Each row below is a small network's average activation on inputs in which a field has the value named, seen along a few directions.
Values that are neighbours, or in one group, have similar rows; names and order tell nothing.
In the rows, zero is written as 500.
Strong random noise was added to every row along 18 fixed directions; ignore it. To show where, here is one row again and again, with new noise each time:
[246 322 620 119 268 441 590 541 624 639 430 743 326 541 617 557 469 484
 469 609 524 348 406 373 671 597 375 711 579 330]
[490 578 539 378 338 557 565 470 266 649 285 377 342 535 282 484 414 165
 447 536 510 377 492 567 411 564 473 513 526 579]
[562 560 368 798 366 593 551 432 363 581 486 560 549 513 431 432 404 456
 683 390 506 580 543 351 458 400 653 657 423 387]
[319 667 718 354 404 661 621 294 536 677 429 669  61 413 319 406 525 209
 365 538 623 306 783 226 426 369 660 571 619 611]
[605 475 409 469 625 682 681 284 589 429 672 232 651 552 508 816 581 369
 470 719 545 632 476 241 663 293 835 552 623 242]
[547 476 381 730 465 439 456 443 407 449 436 577 423 335 673 396 538 711
 642 358 443 394 631 591 428 592 477 407 422 771]
[491 516 369 706 380 452 599 502 522 456 336 698 654 522 493 530 515 491
 386 408 325 575 650 595 491 457 504 478 367 380]
[555 423 480 482 262 551 620 452 352 750 499 507 364 353 385 535 444 364
 465 541 523 500 493 432 545 582 569 617 504 506]
[301 707 611 439 621 483 575 555 372 455 267 368 560 542 519 631 366 326
 320 502 346 640 375 622 420 698 277 515 506 485]
[457 600 406 506 551 572 526 439 510 536 439 395 411 648 378 654 480 218
 556 733 462 558 673 674 407 446 483 492 498 431]
[429 494 432 641 584 479 519 462 371 424 263 496 282 659 375 529 392 345
 567 602 371 393 653 759 331 574 511 380 537 518]
[672 225 589 316 615 354 371 479 488 586 596 305 644 558 438 582 469 464
 263 498 391 711 140 324 553 528 588 656 581 242]
[407 449 525 501 775 629 466 457 586 327 478 462 599 629 712 430 422 619
 341 498 516 435 628 194 653 461 627 404 687 569]
[471 334 602 321 478 435 667 374 568 453 321 375 403 494 548 670 581 405
 415 550 478 468 420 449 545 336 630 487 653 371]
[474 430 463 599 756 605 448 641 498 453 396 508 388 718 541 515 315 489
 528 582 296 461 391 328 370 733 459 565 525 422]
[337 597 658 546 810 533 503 458 587 395 606 573 653 564 427 423 451 446
 272 419 496 493 493 611 564 495 616 443 494 330]
[692 445 535 425 489 579 463 741 638 590 859 759 472 566 199 447 567 553
 461 582 534 247 288 447 418 680 492 562 278 425]
[527  86 395 671 458 514 331 464 628 416 675 493 436 584 487 561 424 484
 490 545 542 187 460 592 551 752 660 306 513 610]
[260 565 346 567 284 395 395 377 639 598 445 854 645 379 668 501 519 474
 246 403 295 675 884 534 659 633 382 546 395 408]
[470 440 483 431 559 400 347 346 393 489 352 648 376 737 473 373 467 402
 382 528 354 381 610 493 379 526 477 613 466 575]


Field J:
j2: [574 299 610 393 617 572 649 611 619 343 440 134 578 636 540 730 547 345
 392 627 602 405 203 738 460 464 397 327 482 753]
j3: [539 380 570 496 471 453 651 576 493 766 581 685 500 184 605 359 556 639
 360 425 508 525 505 729 631 571 419 585 338 607]
j7: [436 652 555 411 584 486 501 491 386 307 548 472 496 481 456 489 516 671
 403 571 545 466 643 557 612 583 563 233 714 541]
j1: [397 395 455 355 517 596 691 389 423 531 300 591 324 749 672 455 460 320
 516 731 472 306 542 674 586 408 451 684 432 574]
j4: [534 683 247 429 504 761 555 674 635 374 457 298 479 617 497 726 589 296
 732 785 526 365 688 652 448 589 347 225 492 690]
j6: [624 350 452 319 431 527 425 346 630 498 381 295 431 566 602 564 670 283
 517 581 548 254 470 562 424 426 508 454 445 714]
j5: [494 504 521 298 294 427 377 620 410 618 489 561 517 393 355 366 499 415
 325 424 386 392 436 705 613 786 405 381 466 417]
j9: [506 578 504 504 625 532 460 393 731 286 840 695 589 540 548 522 671 735
 462 527 589 399 498 227 517 432 654 540 424 475]
j8: [536 370 437 517 603 397 451 440 570 442 572 512 471 474 419 604 580 491
 414 620 410 653 673 782 549 468 539 385 568 420]
The values of J form 3 separate groups.
- List the group mates of j1, in the order listed. => j7, j5
- List the group mates of j8, in the order listed. => j2, j4

Field G:
g9: [507 342 425 525 689 416 158 582 542 551 630 285 392 407 567 512 407 518
 836 426 344 419 180 532 452 905 523 482 580 178]
g5: [317 627 491 493 448 409 484 434 401 334 245 560 247 615 403 551 447 397
 669 529 358 362 569 662 379 605 502 360 599 354]
g3: [312 639 458 615 441 442 475 383 499 254 528 537 320 515 603 545 532 667
 908 504 610 377 585 545 448 437 531 423 581 513]
g8: [456 592 444 550 381 620 668 621 338 682 327 669 428 560 349 413 390 309
 501 519 465 471 580 644 459 571 379 601 380 514]
g6: [290 310 669 475 443 476 546 504 547 427 392 533 472 624 553 427 386 425
 405 428 673 164 396 669 517 538 486 415 503 691]
g2: [580 532 246 601 382 544 395 376 353 435 398 639 579 532 555 274 575 603
 616 355 434 342 857 424 572 469 641 401 505 598]
g4: [526 376 276 417 401 462 416 646 540 604 608 583 626 356 713 546 529 648
 443 641 384 499 548 836 710 874 254 431 375 567]
g1: [441 352 571 725 518 569 480 489 570 402 410 268 495 780 355 658 319 230
 605 494 582 461 276 479 330 428 598 497 529 395]
g7: [411 719 547 401 563 523 500 382 363 138 450 360 603 549 467 397 521 587
 622 374 713 231 518 480 604 352 642 247 672 616]
The values of G form 3 separate groups.
- List the group mates of g1, in the order listed. => g9, g6
- List the group mates of g3, in the order listed. => g5, g4
